These are the activations of a small neural network, seen along a few directions. Each row is one input.
In each table, some parts of the input vary, and every possible input appears once, in random order.
A made-up example of a description, with smaller parts first: line(6) and (point or line(9) or (values(3) and ring(5))).
Shared parts are said once, and a part with two or three values counts as separate values.
(in the rows, 128 means zero)

Other details of the inputs shift rows strongly along two fixed directions, in all tables alike. That doesn't count.
These rows show it; all are for the same input, with only those details redrawn:
[188 224  29 186 155 105 121 154 186  76 153 126]
[162 130 162 168 173 114  66 107 147 157 156 187]
[ 23  84 156 142  72  98  95  76  57 191 152 169]
[ 53 179  25 161  58  90 148 124  99 110 148 109]

Table:
row 1: [162 130 162 168 173 114  66 107 147 157 156 187]
row 2: [ 39  70 159 129  43  91  86  85  56 167 158 175]
row 3: [ 75 182  34 108  55 100 146 111  85 134 154  82]
row 4: [ 72 138  53 124  27 141 150 138 107  85  86  78]
row 5: [166 102 172 186 169  89 109 138 144 151 154 202]
row 6: [ 73  65 171  57  29 123  88  80  56 179 132 123]
row 7: [156 151 196 127 190 157 105  90 141 157 133 126]
row 8: [ 41  58 158  99  85  82 135 119  40 189 160 175]
row 9: [ 61 173  37  87  91 111 185 124  85 112 148  87]
row 10: [ 57 185  69 111  76 154 177 114 109 119 107  23]
row 11: [173 102 191  77 195 192 123 115 154 147 105  99]
row 12: [139 136 178 173 193 125  85  98 150 147 137 179]
row 13: [192 108 191  92 158 188  94 106 154 160  89  97]
row 14: [162  95 187 144 161 178  89 116 155 141  80 127]
row 15: [169 148 179 124 189 136  85  87 140 167 144 150]
row 16: [183  65 192 147 140 139 114 151 152 124  94 170]
row 17: [ 38 161  79 183  87 101 216 149 113  91 115 101]
row 18: [ 75 160  23  79  70  99 168 130  73 121 167  91]
row 19: [ 37 144  84 174  84 121 211 150 117  98  97  75]
row 20: [195  67 184  86 157 145 115 159 146 126 105 163]
row 21: [ 66  78 165  75  42 100  86  73  46 188 164 145]
row 22: [ 86 121  66  56  68 164 187 134 101 109  93  41]
row 23: [161 119 191  91 205 180 122 113 148 151 126 108]
row 24: [ 97 130  37  45  34 111 162 142  85  89 143  76]
row 25: [162 135 187 100 208 158 124 111 141 145 144 139]
row 26: [180  84 179 172 144  82  98 146 140 130 161 209]
row 27: [185 100 176 140 138 132  52 124 152 127 132 175]
row 28: [211 104 158  73 166 113  80 127 128 137 184 171]
row 29: [144 114 182 191 187 101 129 131 152 140 134 195]
row 30: [ 26  41 196  86  96 152 167 117  71 173  90 117]
row 31: [178 196  71 141 188 148 192 193 194  66 111  81]
row 32: [ 39  26 189 132  67 140 156 115  74 166  75 129]
row 33: [127 139 197 175 194 144 103 101 149 139 125 155]
row 34: [ 17  38 204 144  85 142 163 107  78 170  80 122]
row 35: [ 83 135  31  99  46  65 179 174  79  86 163 122]
row 36: [191 211  73 121 156 182 153 144 193  85  89  30]
row 37: [232 169  53  66 139 161 151 172 182  59 113  75]
row 38: [217 167  53 175 123  97 149 201 191  39 124 131]
row 39: [163 120 172 133 204 111 126 145 142 144 145 188]
row 40: [ 39 152  73 149  72 157 172 124 116 100  77  47]
row 41: [212 107 184  78 139 171  78 114 153 146 104 123]
row 42: [153 215  71 184 172 155 150 149 194  70 103  68]
row 43: [179 216  65 151 190 126 196 192 188  59 130 108]
row 44: [234 169  43 110 141 103 149 212 183  40 136 122]
row 45: [ 43  27 183  73  76 147 161 121  65 171  85 122]
The inputs of row 20 and row 30 match in every part but one. If row 4 is changed in the same way as row 20 into row 30, which row does it become? -> row 40
The inputs of row 13 and row 41 match in every part but one. If row 32 is changed in the same way as row 13 into row 41, which row does it become? -> row 16
What do these inputs look like to the network? -> ring(5) and ring(9)
Change only the ring(9) part in row 22. List by row number the other rows that result. -> row 9, row 11, row 18, row 23, row 24, row 25, row 28, row 37

Table:
row 46: [ 71 105 102 132  55 106 150 132  91 119 123 123]
row 47: [ 44  97 145  86  79 144 157 102  73 154 112  87]
row 48: [160 182  42  95 117 143 169 161 149  80 114  65]
row 49: [145 180  51 153 108 103 176 174 154  69 129 103]
row 50: [ 19  80 121 113  41 101 126 103  50 157 137 142]
row 51: [174 114 174 154 192 117 102 138 156 135 143 187]
row 52: [122 169  57 149 112 115 126 135 136 106 137 116]
row 53: [ 71 128  86  95  68 147 158 122 103 119 100  70]
row 54: [119 180  83 164 121 116 159 143 146  97 125 104]
row 55: [145 201  43 156 104 122 145 145 158  80 127  86]
row 56: [126 175  77 164 110 122 145 139 147  94 118 104]
row 57: [172 152 127 170 194 120 118 142 167 119 135 157]
row 58: [ 49  77 139  79  60 146 139 107  72 153 102  97]
row 59: [201 148 123 133 180 116  96 141 161 119 157 167]
row 60: [175 129 166 148 194 124  89 119 151 148 155 174]
row 61: [108  95 208 131 138 123  97  92 104 180 142 159]
row 62: [159 168 115 139 140 125 116 122 146 121 139 125]
row 63: [ 92 148  79 118  92 151 171 136 128 100  98  65]
row 64: [145 116 140 115 119 108 116 126 118 137 147 148]
row 65: [142 107 178  88 146 157 115 108 125 157 121 118]
row 66: [191 110 186  99 189 162 117 132 156 141 121 134]
row 67: [145  57 222 123 135 123  66 100 112 175 138 185]
row 68: [207 142 142 141 171 114 113 148 164 112 149 151]
row 69: [176 119 170 165 189 130  84 121 158 143 134 178]
row 70: [ 88 116 115 104 107 149 177 143 112 119  99  87]
row 71: [104  65 195 140 135 118  91 106 104 168 135 190]
row 72: [112  79 194 123 145 111  94 105  98 173 156 186]
row 73: [ 39  71 144  92  65 148 156 113  75 152  93 101]
row 74: [141 140 134 124 155 160 156 139 153 114 103  96]
row 75: [197 191  81 150 180 118 116 144 175 101 152 138]
What do these inputs look like to the network? -> ring(5) and (values(2) or line(4))
The inputs of row 60 and row 52 match in every part but the ring(5) part. If row 61 is changed in the same way as row 60 into row 52, which row does it become? -> row 55
Change only the values(2) part in row 66. List by row number the other rows that result. -> row 47
